Each row below holds a small network's activations on one record, seen along a few directions.
After each row come some of the record's fields: Tasi, Gegeg, Bifi, Num, Salef, Nivo.
Not every record has every field; a missing one is written missing.
The largest differences between rows may come from other fields.
In the rows, 500 means zero.
Random noise pushes rows far along 13 fixed directions. That doesn't count. These rows show it; they differ only by the noise:
[304 585 210 524 488 576 619 499 336 501 483 465 280 485 578 472 488 219
 459 439 257 474 536 583 545 640 458 486 575 335 509 597 376 525]
[567 582 588 550 560 467 412 563 711 594 480 462 497 477 349 531 551 550
 530 506 577 553 452 507 437 392 494 493 446 483 442 453 507 571]
[682 396 487 365 551 244 483 376 613 373 550 378 491 625 352 593 391 260
 415 478 445 329 317 598 498 497 373 559 539 606 349 630 497 459]
[420 661 234 609 625 460 337 528 528 557 559 416 333 463 619 457 609 548
 675 278 234 740 336 525 458 561 702 566 371 507 565 269 550 341]
[453 493 710 524 405 608 601 364 547 533 509 479 564 491 628 680 355 554
 430 577 603 270 646 507 651 428 474 482 603 266 247 593 455 369]
[370 530 343 640 245 686 487 390 487 386 487 588 508 564 513 477 167 503
 405 707 628 339 428 579 221 775 474 487 732 384 459 534 453 511]
[611 606 366 281 620 402 300 632 580 400 517 508 467 681 405 364 639 427
 341 632 625 615 347 431 525 495 568 658 299 588 492 485 357 336]
[577 748 469 517 441 731 458 742 487 414 516 629 387 475 509 374 640 483
 497 611 657 812 635 422 590 713 545 364 449 395 652 189 388 710]
[688 588 569 330 503 428 393 498 634 396 608 514 516 529 597 506 503 518
 433 579 693 645 418 372 655 502 575 532 396 442 422 320 494 376]
[428 617 263 460 417 522 409 471 499 430 556 498 374 600 597 530 367 423
 428 584 540 504 404 534 447 641 617 593 481 419 361 455 442 240]
[489 562 399 340 487 521 494 692 355 479 424 523 532 608 436 207 535 329
 319 858 615 539 656 414 418 598 359 346 444 494 752 578 446 705]
[292 528 209 416 466 513 407 508 434 549 445 456 415 627 498 400 391 327
 286 663 518 414 389 502 310 502 477 606 490 371 485 767 348 411]
[447 433 566 630 778 458 490 288 380 393 479 428 737 712 581 349 517 686
 567 458 189 187 489 567 577 541 536 595 595 579 546 542 495 272]
[657 380 749 370 414 432 721 468 642 542 503 420 451 283 495 742 596 370
 473 367 442 395 629 545 804 365 330 419 471 496 331 614 517 577]
[720 558 522 361 651 341 436 559 503 483 518 358 401 725 468 501 494 359
 433 625 559 492 605 577 599 569 528 424 371 554 474 417 519 455]

[503 489 433 348 538 394 510 387 407 536 553 447 451 522 744 423 336 391
 359 571 526 528 512 404 546 481 511 441 463 375 576 519 556 462] -> Tasi=t1 Gegeg=y2 Bifi=n3 Num=l1 Salef=e2 Nivo=d2
[563 389 407 466 242 377 572 535 786 557 449 576 487 228 278 576 542 552
 544 517 565 476 347 559 249 503 395 505 429 837 500 585 683 488] -> Tasi=missing Gegeg=y2 Bifi=n2 Num=l2 Salef=e1 Nivo=d1
[367 463 618 532 312 635 340 644 440 608 477 420 550 674 388 689 386 387
 427 602 722 428 657 456 295 305 349 404 552 307 413 755 368 680] -> Tasi=t2 Gegeg=y2 Bifi=n2 Num=l2 Salef=e1 Nivo=d1
[401 536 476 642 603 516 561 493 460 613 410 489 472 467 445 435 545 515
 590 472 290 426 624 581 432 479 505 476 488 573 569 519 543 500] -> Tasi=missing Gegeg=y2 Bifi=n2 Num=l1 Salef=e2 Nivo=d2
[535 454 354 518 652 457 565 466 491 513 422 516 325 534 427 370 534 466
 442 429 402 458 383 662 463 653 535 626 538 592 657 533 446 572] -> Tasi=t2 Gegeg=missing Bifi=missing Num=missing Salef=missing Nivo=missing
[260 755 409 405 602 526 485 676 365 437 577 583 638 643 434 407 655 271
 528 631 486 603 605 299 620 282 400 517 512 277 389 524 341 390] -> Tasi=t2 Gegeg=y2 Bifi=n3 Num=l2 Salef=e1 Nivo=d1
[547 592 181 361 877 363 438 426 571 457 465 499 267 624 356 297 635 212
 311 349 318 616 119 568 597 526 615 808 424 493 556 569 274 481] -> Tasi=missing Gegeg=y2 Bifi=n3 Num=l2 Salef=e1 Nivo=d1
[479 377 411 539 469 464 387 453 339 698 512 163 212 662 666 763 249 316
 507 394 468 442 597 699 303 532 539 350 488 383 447 636 521 566] -> Tasi=missing Gegeg=y2 Bifi=n1 Num=l1 Salef=e1 Nivo=d2
[552 520 321 468 616 323 758 463 512 573 412 452 223 464 425 439 454 338
 487 586 406 362 627 744 528 723 509 458 464 594 512 508 640 501] -> Tasi=t2 Gegeg=missing Bifi=missing Num=missing Salef=missing Nivo=missing
[594 390 768 511 512 523 274 487 439 399 594 362 678 668 510 721 474 455
 518 324 464 484 480 417 599 304 401 484 555 397 360 517 379 489] -> Tasi=missing Gegeg=missing Bifi=missing Num=missing Salef=missing Nivo=missing
[434 627 324 566 587 381 598 523 521 739 489 438 145 388 486 640 508 363
 661 361 360 519 570 702 526 546 634 515 444 529 347 431 627 405] -> Tasi=t1 Gegeg=y1 Bifi=n2 Num=l2 Salef=e1 Nivo=d2
[589 543 669 632 631 461 655 430 387 355 574 666 668 442 468 334 449 544
 746 484 420 501 522 511 573 681 479 428 797 595 676 164 651 668] -> Tasi=t2 Gegeg=y2 Bifi=missing Num=l2 Salef=e1 Nivo=d2
[281 626 559 627 412 688 678 564 574 822 462 562 294 158 628 677 615 596
 599 369 539 568 696 498 633 348 591 488 512 280 356 487 507 513] -> Tasi=t1 Gegeg=y2 Bifi=n2 Num=l2 Salef=e1 Nivo=d2
[619 419 563 348 461 392 665 594 420 543 456 547 503 405 495 433 568 514
 541 639 541 479 685 539 587 576 432 372 448 755 648 444 685 530] -> Tasi=t1 Gegeg=y2 Bifi=missing Num=l2 Salef=e2 Nivo=d1
[429 646 410 470 539 567 406 662 515 620 536 460 368 475 614 502 657 597
 569 412 717 779 546 337 542 392 560 462 389 249 546 489 401 593] -> Tasi=t1 Gegeg=y2 Bifi=missing Num=l2 Salef=e1 Nivo=d1
[256 507 450 604 273 671 497 668 194 521 529 530 606 414 606 431 518 439
 659 541 268 566 768 451 394 577 418 208 522 541 735 413 619 585] -> Tasi=missing Gegeg=y2 Bifi=n3 Num=l2 Salef=e1 Nivo=d1
[547 565 651 718 474 712 445 476 368 497 503 465 456 591 659 582 398 642
 617 461 505 544 705 598 528 697 609 296 570 369 563 205 518 600] -> Tasi=missing Gegeg=missing Bifi=n1 Num=missing Salef=e2 Nivo=d1
[637 295 496 515 530 418 551 396 596 389 463 511 480 364 349 450 549 437
 489 237 299 495 183 586 442 587 398 603 575 715 660 513 509 753] -> Tasi=t2 Gegeg=missing Bifi=missing Num=missing Salef=e1 Nivo=d1
[145 452 264 456 416 614 416 623 202 470 436 492 624 525 465 340 654 284
 433 509 200 493 501 406 361 359 362 522 509 500 630 781 355 492] -> Tasi=missing Gegeg=y2 Bifi=n2 Num=l2 Salef=e1 Nivo=d1
[528 527 368 598 522 472 598 615 659 628 311 618 441 318 194 244 619 642
 560 634 523 515 508 663 201 656 509 478 472 826 737 452 637 743] -> Tasi=missing Gegeg=y2 Bifi=n2 Num=l2 Salef=e1 Nivo=d2
[378 698 417 408 701 395 540 393 550 598 478 536 469 655 570 371 341 496
 386 828 634 349 539 460 532 430 714 587 418 333 294 496 535 116] -> Tasi=missing Gegeg=y2 Bifi=n1 Num=l1 Salef=e1 Nivo=d1
[541 225 507 312 506 366 395 440 658 760 383 378 510 421 586 503 576 840
 328 460 610 422 358 490 398 286 610 686 226 680 580 828 570 338] -> Tasi=t1 Gegeg=y2 Bifi=missing Num=l2 Salef=e1 Nivo=d1
[530 403 518 430 539 393 532 297 486 512 524 475 514 494 590 543 328 427
 442 460 529 437 374 465 545 440 485 554 626 346 457 566 497 515] -> Tasi=missing Gegeg=y2 Bifi=missing Num=l2 Salef=e2 Nivo=d1
[553 742 517 576 635 457 463 613 673 570 549 581 434 431 371 410 596 558
 632 516 636 746 452 414 485 433 536 468 496 395 508 244 570 608] -> Tasi=t1 Gegeg=missing Bifi=missing Num=missing Salef=missing Nivo=missing
[383 649 240 602 306 707 252 594 405 399 586 567 356 586 661 608 429 613
 522 417 613 675 357 530 340 698 794 640 450 488 426 277 370 217] -> Tasi=t2 Gegeg=y2 Bifi=n4 Num=l2 Salef=e1 Nivo=d2
[515 359 463 461 282 669 240 583 379 384 559 452 442 588 591 642 522 515
 438 343 479 582 396 535 456 574 582 600 382 636 475 476 319 374] -> Tasi=missing Gegeg=missing Bifi=missing Num=missing Salef=e1 Nivo=d2
[477 534 434 632 556 456 344 551 507 515 549 382 369 621 421 709 478 522
 696 278 491 513 449 653 380 509 575 583 532 574 343 438 483 433] -> Tasi=t1 Gegeg=y2 Bifi=missing Num=l2 Salef=e1 Nivo=d2
[458 590 616 615 535 587 472 554 418 519 554 454 452 564 475 672 485 344
 603 416 513 561 670 485 592 408 455 360 596 252 374 389 425 619] -> Tasi=missing Gegeg=y2 Bifi=missing Num=l2 Salef=e2 Nivo=d1
[527 502 398 375 601 362 544 323 677 535 558 480 347 431 681 569 461 530
 414 368 568 489 314 444 688 455 652 716 471 396 292 538 453 308] -> Tasi=t1 Gegeg=y1 Bifi=n4 Num=l1 Salef=e1 Nivo=d2
[280 534 556 655 443 600 487 538 611 668 455 505 545 389 356 591 525 581
 532 433 449 453 487 459 349 248 448 502 547 396 413 674 450 566] -> Tasi=t1 Gegeg=y2 Bifi=n4 Num=l1 Salef=e1 Nivo=d1
[631 508 477 444 415 333 418 420 582 331 659 472 579 559 563 588 341 432
 566 533 552 558 307 436 437 551 508 499 536 513 354 372 624 366] -> Tasi=t2 Gegeg=missing Bifi=n1 Num=missing Salef=missing Nivo=missing
[545 473 563 519 590 530 601 397 495 475 442 589 574 525 464 302 461 598
 444 658 588 397 548 529 492 651 490 468 628 500 668 503 514 651] -> Tasi=missing Gegeg=y2 Bifi=n2 Num=l2 Salef=e1 Nivo=d1
[335 529 500 585 560 416 530 518 477 726 511 410 516 350 590 484 493 513
 638 448 342 568 559 438 440 318 478 402 471 374 553 461 686 518] -> Tasi=t2 Gegeg=missing Bifi=missing Num=missing Salef=missing Nivo=missing
[420 375 736 451 686 374 433 292 524 643 509 463 776 486 685 395 411 770
 465 603 606 348 443 348 536 223 551 605 502 369 533 615 619 318] -> Tasi=t2 Gegeg=y2 Bifi=missing Num=l2 Salef=missing Nivo=missing
[411 480 374 547 343 573 465 560 596 508 529 559 428 181 519 530 616 531
 582 283 429 744 326 439 425 462 495 547 459 490 585 459 510 615] -> Tasi=t2 Gegeg=y2 Bifi=missing Num=l2 Salef=missing Nivo=missing
[358 682 283 448 733 519 617 649 397 561 364 620 309 660 257 311 566 276
 379 698 556 455 557 581 460 540 492 619 561 424 530 619 269 567] -> Tasi=t2 Gegeg=y2 Bifi=missing Num=l1 Salef=e2 Nivo=d1
[344 426 339 397 369 677 571 494 193 510 488 463 305 544 784 530 430 321
 310 489 479 491 619 480 624 613 452 453 521 264 551 646 316 538] -> Tasi=t1 Gegeg=missing Bifi=missing Num=missing Salef=e2 Nivo=d1
[815 625 469 373 687 258 504 623 677 563 528 443 223 592 348 603 577 371
 520 478 620 578 489 644 635 530 618 504 320 654 388 358 560 432] -> Tasi=t1 Gegeg=y2 Bifi=n1 Num=l2 Salef=missing Nivo=missing
[270 502 548 575 557 570 396 501 398 665 391 463 726 680 524 351 439 685
 422 746 510 331 608 462 315 344 568 547 439 472 531 618 574 253] -> Tasi=t2 Gegeg=missing Bifi=missing Num=missing Salef=e1 Nivo=d1
[666 436 601 261 544 431 495 515 565 422 527 513 563 490 522 454 626 437
 386 501 537 554 443 397 708 394 446 560 400 503 480 554 426 482] -> Tasi=missing Gegeg=missing Bifi=n1 Num=missing Salef=missing Nivo=missing

Which values does each new row have?
[532 548 424 644 689 473 415 505 485 643 417 313 340 741 418 572 468 456
 472 467 467 435 525 676 364 522 597 497 447 462 492 566 450 548] -> Tasi=t2 Gegeg=y2 Bifi=n2 Num=l2 Salef=e1 Nivo=d1
[470 430 506 395 551 409 444 567 377 519 482 474 607 603 452 380 434 373
 451 645 609 518 504 388 407 421 341 435 549 451 658 603 463 740] -> Tasi=t2 Gegeg=y2 Bifi=missing Num=l2 Salef=e2 Nivo=d1
[482 501 452 704 671 507 387 509 445 636 428 344 405 670 391 506 424 410
 526 406 320 516 495 644 324 506 564 452 498 486 603 478 525 665] -> Tasi=t2 Gegeg=y2 Bifi=missing Num=l2 Salef=e1 Nivo=d1
[394 554 459 424 586 357 518 596 524 806 461 418 456 302 589 347 560 448
 501 552 425 693 533 374 456 271 486 366 314 360 683 525 659 661] -> Tasi=t2 Gegeg=missing Bifi=n1 Num=missing Salef=missing Nivo=missing
[499 488 545 485 746 516 728 457 439 600 320 527 465 469 510 232 675 548
 375 583 397 393 622 531 653 563 505 520 490 487 732 584 460 691] -> Tasi=t2 Gegeg=missing Bifi=n2 Num=missing Salef=e1 Nivo=d1
[289 640 326 486 658 465 562 448 471 744 459 476 361 537 633 401 409 605
 466 645 569 462 570 472 444 442 666 559 466 280 473 592 537 315] -> Tasi=t1 Gegeg=y2 Bifi=missing Num=l1 Salef=e1 Nivo=d1
[522 605 630 614 747 507 516 614 508 632 432 465 472 630 278 447 601 481
 584 523 504 411 657 602 484 438 452 430 506 481 460 500 444 691] -> Tasi=t1 Gegeg=missing Bifi=n1 Num=missing Salef=e1 Nivo=d2
[499 308 476 328 456 479 453 566 438 511 474 418 483 473 492 553 683 479
 405 395 432 474 503 502 556 404 456 571 324 635 545 721 412 437] -> Tasi=missing Gegeg=y2 Bifi=missing Num=l2 Salef=e1 Nivo=d1
[529 550 460 480 352 742 411 753 476 709 465 413 166 406 655 698 650 558
 491 385 600 761 710 557 634 522 672 463 242 441 539 393 390 539] -> Tasi=missing Gegeg=y2 Bifi=missing Num=l2 Salef=missing Nivo=missing
[337 530 536 667 534 535 371 444 364 442 546 559 816 669 509 341 314 660
 595 679 516 371 548 429 256 522 525 466 637 493 560 414 615 370] -> Tasi=t2 Gegeg=y2 Bifi=missing Num=l2 Salef=e1 Nivo=d2
[437 608 369 567 369 497 850 363 505 378 484 775 532 330 395 313 283 490
 542 789 503 301 531 607 438 874 496 456 751 609 539 357 681 476] -> Tasi=missing Gegeg=y2 Bifi=n4 Num=l2 Salef=e1 Nivo=d1
[519 387 669 531 561 589 434 615 626 767 409 386 367 360 416 716 714 533
 435 220 481 597 474 536 591 178 503 602 357 407 467 691 323 705] -> Tasi=t2 Gegeg=y2 Bifi=missing Num=l2 Salef=missing Nivo=missing
[513 573 551 513 625 331 366 600 430 529 634 306 439 615 397 724 516 171
 691 322 294 622 542 555 577 284 472 419 479 456 315 402 561 441] -> Tasi=t2 Gegeg=y2 Bifi=missing Num=l2 Salef=missing Nivo=missing
[662 235 619 322 230 548 504 459 364 399 445 445 558 546 653 533 387 541
 333 646 596 368 682 555 523 646 443 353 421 694 602 617 595 525] -> Tasi=t1 Gegeg=y2 Bifi=n2 Num=l2 Salef=e1 Nivo=d1
[582 554 286 553 392 591 599 508 568 361 471 654 295 281 458 381 595 432
 512 373 381 691 349 544 512 801 491 523 527 558 682 356 450 739] -> Tasi=missing Gegeg=missing Bifi=n2 Num=missing Salef=missing Nivo=missing
[486 403 604 557 635 467 333 411 402 425 535 415 757 623 496 394 505 538
 520 409 362 497 405 402 457 330 423 515 542 498 579 575 470 555] -> Tasi=t1 Gegeg=y2 Bifi=missing Num=l2 Salef=e2 Nivo=d2
[442 617 575 445 643 469 551 607 322 599 490 462 501 594 443 342 484 244
 482 674 524 565 717 413 563 401 403 331 561 284 563 477 466 723] -> Tasi=missing Gegeg=missing Bifi=missing Num=missing Salef=e1 Nivo=d2
[610 419 711 592 275 682 479 434 766 568 478 559 454 276 525 732 405 727
 474 429 826 603 425 491 470 523 532 484 537 396 423 454 479 657] -> Tasi=missing Gegeg=y2 Bifi=missing Num=l2 Salef=e1 Nivo=d1
[373 488 481 325 427 619 382 532 516 445 589 503 455 492 651 699 677 428
 391 279 556 552 359 307 776 212 569 764 361 302 226 666 187 192] -> Tasi=missing Gegeg=y2 Bifi=missing Num=l2 Salef=e1 Nivo=d1
[509 584 529 559 705 356 126 519 404 402 591 308 669 897 385 497 367 327
 555 503 412 599 340 422 325 376 493 493 513 438 457 410 496 449] -> Tasi=t2 Gegeg=missing Bifi=missing Num=missing Salef=e1 Nivo=d1
